Each row below holds a small network's activations on one input, seen along a few directions.
Each table varies a few parts of the input and shows all the possible inputs, shuffled.
A made-up example of a description, with smaller parts first: one of 6 places along a line, together with either a single point or one of 11 places around a ring or (one of 3 separate values, together with one of 8 places around a ring).
Shared parts are said once, and a part with two or three values counts as separate values.

Other details of the inputs shift rows strongly along two fixed directions, in all tables alike. That doesn't count.

Rows:
row 1: [ 15 -34 -40 -55 -23  68  65 103  -3 -11  12   3  -9 -36 -37]
row 2: [ 12  40   9  24 -64 -57  15 -67  19 -43  10   6  11   9 -43]
row 3: [-20 -44  14  67  83 -37 -70  15 -16  77 -14 -67  55  18  43]
row 4: [-20  58 -16  -9 -69  35  93 -16 -31 -64 -31  76 -56 -46 -44]
row 5: [ 14 -58 -26 -79  36  83 -26  47  35 -30  29 -15  17 -60  -2]
row 6: [-30 -57 -14  40  60  57  -7  28  -2  26  -5  -3   5 -51  40]
row 7: [ 43 -62  18 -40  21  -1 -39  67  -1  28  49 -41  37 -19  39]
row 8: [ 50 -22 -20 -37 -35  46  13  56  32 -18  20   8 -42 -14 -37]
row 9: [ 13 -69   7 -15  79 -33 -95  19 -23  71  26 -37  23  68  64]
row 10: [ -8  80  14  29 -35 -90  16 -44 -18  32 -33  10  39  63 -24]
row 11: [ 42  29 -55  -8 -97 -11  97 -45  62 -89 -16  40 -19 -25 -87]
row 12: [-12  25  39  32  10 -42 -43 -61 -13  33  -1  13 -19   6  33]
row 13: [-11  77  52 -63 -21   5  21 -22  16 -13   0  27 -44  43 -53]
row 14: [-43 -28 -10  38  54  37 -35  35 -37  42  -6  -2  54 -38  56]
row 15: [-12  53  60  19 -53 -92 -29 -84  -5 -15 -11  -7   4  27  12]
row 16: [   6   -7   42  -37   94    3 -115   20   -1   67   22  -53   31   27
   59]
row 17: [ 12 -80  17 -36  69 -59 -89  26 -23  47  34 -36  51  49  76]
row 18: [ -2  41  11  51  18 -79 -15 -25   8  46 -26 -27  19  57  11]
row 19: [-16   0 -34 -75  15  99  38  64   5 -35   4   3  -3 -36 -36]
row 20: [-32 101  59  43 -53 -71  20 -82 -12  -5 -19   2 -40  64  -9]
row 21: [  9   6 -17  32 -16 -22  16 -45  21  -9  -1 -22 -18   3 -29]
row 22: [  15 -104  -64  -28   52   95   24   80    5  -21   10    6   -6    3
   -8]
row 23: [ 26  46  14  39   3 -87 -14 -60  18  41  -5 -29  17  53  13]
row 24: [ -1 -75 -46  31  55 123  27  63  -1 -17 -14  21  -8 -98  22]
row 25: [-10 -58 -48  -6 -17  53  30   3  36 -55   4  29 -18 -98  -3]
row 26: [ 22  47  -7   4 -63  45  75 -50   9 -76  -6  69 -80 -45 -35]
row 27: [ 15  93  74 -17 -55 -74  -3  -3 -18  37  24   8 -38  88 -14]
row 28: [-13 -75 -86  22  18  84  51  56   4 -13 -18 -16  40 -70 -41]
row 29: [  0  91  75  19 -40 -97 -34 -76 -33 -28   0  47 -19  12  29]
row 30: [-37  47 -26   1 -91  38  93 -28   7 -62 -35  34 -29 -16 -63]
row 31: [-13 -16 -19 -36   7   1   5  41 -36  -5   7  15   9  62  -4]
row 32: [-14 -46  23  48  61 -17 -85 -17  -2  63 -13 -60  35   2  68]
Description of these inputs: one of 4 places along a line, together with either one of 3 separate values or one of 5 places along a line.
Changing only the place on the line of 4 turns row 12 into row 14. The same change can be made to row 16. Which row results? -> row 19
Which other rows does row 19 become when the choice among 3 separate values takes its other values? List them by row number. -> row 1, row 31
Which other rows does row 27 become when the choice among 3 separate values takes its other values? List them by row number. -> row 13, row 22

Rows:
row 33: [  6 101  45 -25 -66 -61   8 -77  11 -38   6  34 -50  53 -50]
row 34: [ -6 -53 -46   1  31  66  22  48  -2   0 -14  -2   9 -16  -8]
row 35: [  0 -59 -18   6  57  28 -31  43   9  40  -3 -44  34 -11  18]
row 36: [-13  82  17  33 -69 -16  46 -77   6 -41 -25  38 -43   0 -42]
row 37: [ -8  26  16 -29 -23  -9   1 -12 -18 -25   7  34 -21   1  -2]
row 38: [ 10  19 -22 -24 -60  43  72  15   5 -58  -2  56 -44 -27 -50]
row 39: [  4 -38  11  -6  59 -16 -67   6  -8  32  11 -20  19  13  46]
row 40: [-10 -23  30  -4  75  -1 -84  12 -15  55  12 -37  37   7  70]
row 41: [ -6  20 -19 -13 -57  37  67  -3  12 -46 -12  46 -47  10 -57]
row 42: [ -15   64   57   17  -14 -107  -41  -46  -27   41    0   -8   -7   94
   12]
row 43: [ 20  62  14 -25 -81 -32  36 -46  23 -51  16  21 -40  18 -51]
row 44: [ 15 -14 -22 -11  -3  72  35  29  23 -20  -2  15 -17 -33 -24]
row 45: [  7  63  24  -7 -64 -60  23 -39   7 -11  -2   3 -10  47 -39]
row 46: [  6  24  47  -4   9 -90 -65 -36 -22  22  21 -11  20  52  37]
row 47: [ -2 -32   2  53  40 -30 -47 -12   3  39  -6 -44  56 -27  53]
row 48: [-22  -5  24  18  76 -26 -57  18 -26  80  -2 -51  50  37  59]
row 49: [ -4  36 -13  29 -52   4  52 -58  32 -44 -21  26 -34 -24 -48]
row 50: [-13  52 -14 -23 -54  20  77  -3   2 -46 -13  32 -23  -4 -65]
row 51: [ 32 -47 -34 -10  10  38  10  39  26  -4   7 -16  18 -38  -3]
row 52: [-17  -7  31  26  70 -77 -71  -1 -36  84   1 -50  44  68  60]
row 53: [-15  -4  12  58  23 -43 -36 -37  -8  26 -12 -11  14   5  35]
row 54: [ -1 -52   3   2  77  28 -50  68 -17  58  10 -38  51 -36  61]
row 55: [-34  49  55  53  12 -91 -45 -49 -49  38 -10  -2  19  21  54]
row 56: [-15 -57 -18  -3  34  40  -2  57 -18  22   1  -9  27 -25  20]
row 57: [ -9  51  26   9   6 -63 -18 -27 -10  31  -7 -22   7  58  -6]
row 58: [-14  71  72  -4  -2 -83 -54 -54 -33  18   9  15 -17  72  27]
row 59: [ 25 -44 -12   3  25 -10 -24  26  -4  28  15 -19  25  -4  28]
row 60: [-24 -44   7  47  72   3 -55  17 -25  56 -15 -44  58 -53  76]
row 61: [ 24  10 -32 -14 -52  34  60  -3  28 -50   2  44 -52  -6 -60]
row 62: [ -7 -81 -61  34  32  89  21  24  13 -15 -25   5   4 -82  11]
row 63: [  8   0 -28 -29 -47  63  58   1  20 -64   4  45 -62 -23 -48]
row 64: [ 12 -99 -71  35  15  70  29  26  31 -28 -14  -4  26 -85   7]
row 65: [ 19 -51 -21   1  46  41 -19  39  14  25   8 -27  18 -27   8]
row 66: [ 16 -93 -80  -7  21  72  37  59  20 -15  -2 -14  32 -43 -16]
row 67: [ 12 -47 -50  -8  14  37  23  37  21  -3  -5 -27  34 -24 -14]
row 68: [ -1  45  66   6  20 -81 -67 -36 -15  42  16 -32   3  57  30]
row 69: [ 27 -14 -41 -31 -64  34  59  -1  31 -72  11  31 -41 -25 -52]
row 70: [ -8 -43 -13   3  41  50 -14  43   1  30  -4 -26  22 -15  12]
row 71: [ 17 -81 -52  -8  33 102  23  65  14  -9  -3   8  -4 -54   1]
row 72: [ 15  94  39 -30 -81 -73  12 -72  14 -44   7  29 -33  46 -40]
row 73: [ -7 -23  14  -9  29   2 -32  27 -28  16  15  -9   9 -10  39]
row 74: [  6  53  31  -9 -43 -49   4 -46   2 -24   9  23 -45  49 -23]
row 75: [ -7  13 -29 -28 -56  65  84  19  20 -52  -5  36 -25 -33 -63]
row 76: [  -6   30   43   14   -2 -106  -48  -24  -23   50    7  -24   25   73
   36]
row 77: [-10 -40 -50 -15   1  73  63  53   2 -33 -10  22   5 -38 -31]
row 78: [  2  41  18 -22 -34  11  23 -21  12 -30   1  18 -44   6 -26]
row 79: [ -4 -37  -5 -27  43  42 -31  37  -7   9  10 -12  24 -46  31]
row 80: [ -8  80  48 -23 -48 -42  11 -32 -12 -21   9  21 -34  22 -15]
Describe the family of inputs behind these rows. -> one of 2 separate values, together with one of 4 places along a line, together with either a single point or one of 5 places along a line
Changing only the choice among 2 separate values turns row 57 into row 52. The same change can be made to row 49. Which row results? -> row 53
Changing only the choice among 2 separate values turns row 61 into row 65. The same change can be made to row 37. Which row results? -> row 79
Which other rows does row 76 become when the place on the line of 5 takes its other values? List them by row number. -> row 46, row 59, row 66, row 69
Which other rows does row 67 become when the place on the line of 5 takes its other values? List them by row number. -> row 43, row 45, row 51, row 72
Start at row 56 and move only the place on the line of 4, one step at a time. The first step leads to row 41. Which rows follow, in order? -> row 42, row 76
List by row number the other rows that have the choice among 2 separate values and the place on the line of 4 in common with row 58. -> row 34, row 41, row 62, row 63, row 71
Which other rows does row 49 become when the place on the line of 4 takes its other values? List them by row number. -> row 36, row 47, row 60
Which other rows does row 63 become when the choice among 2 separate values takes its other values? List them by row number. -> row 78
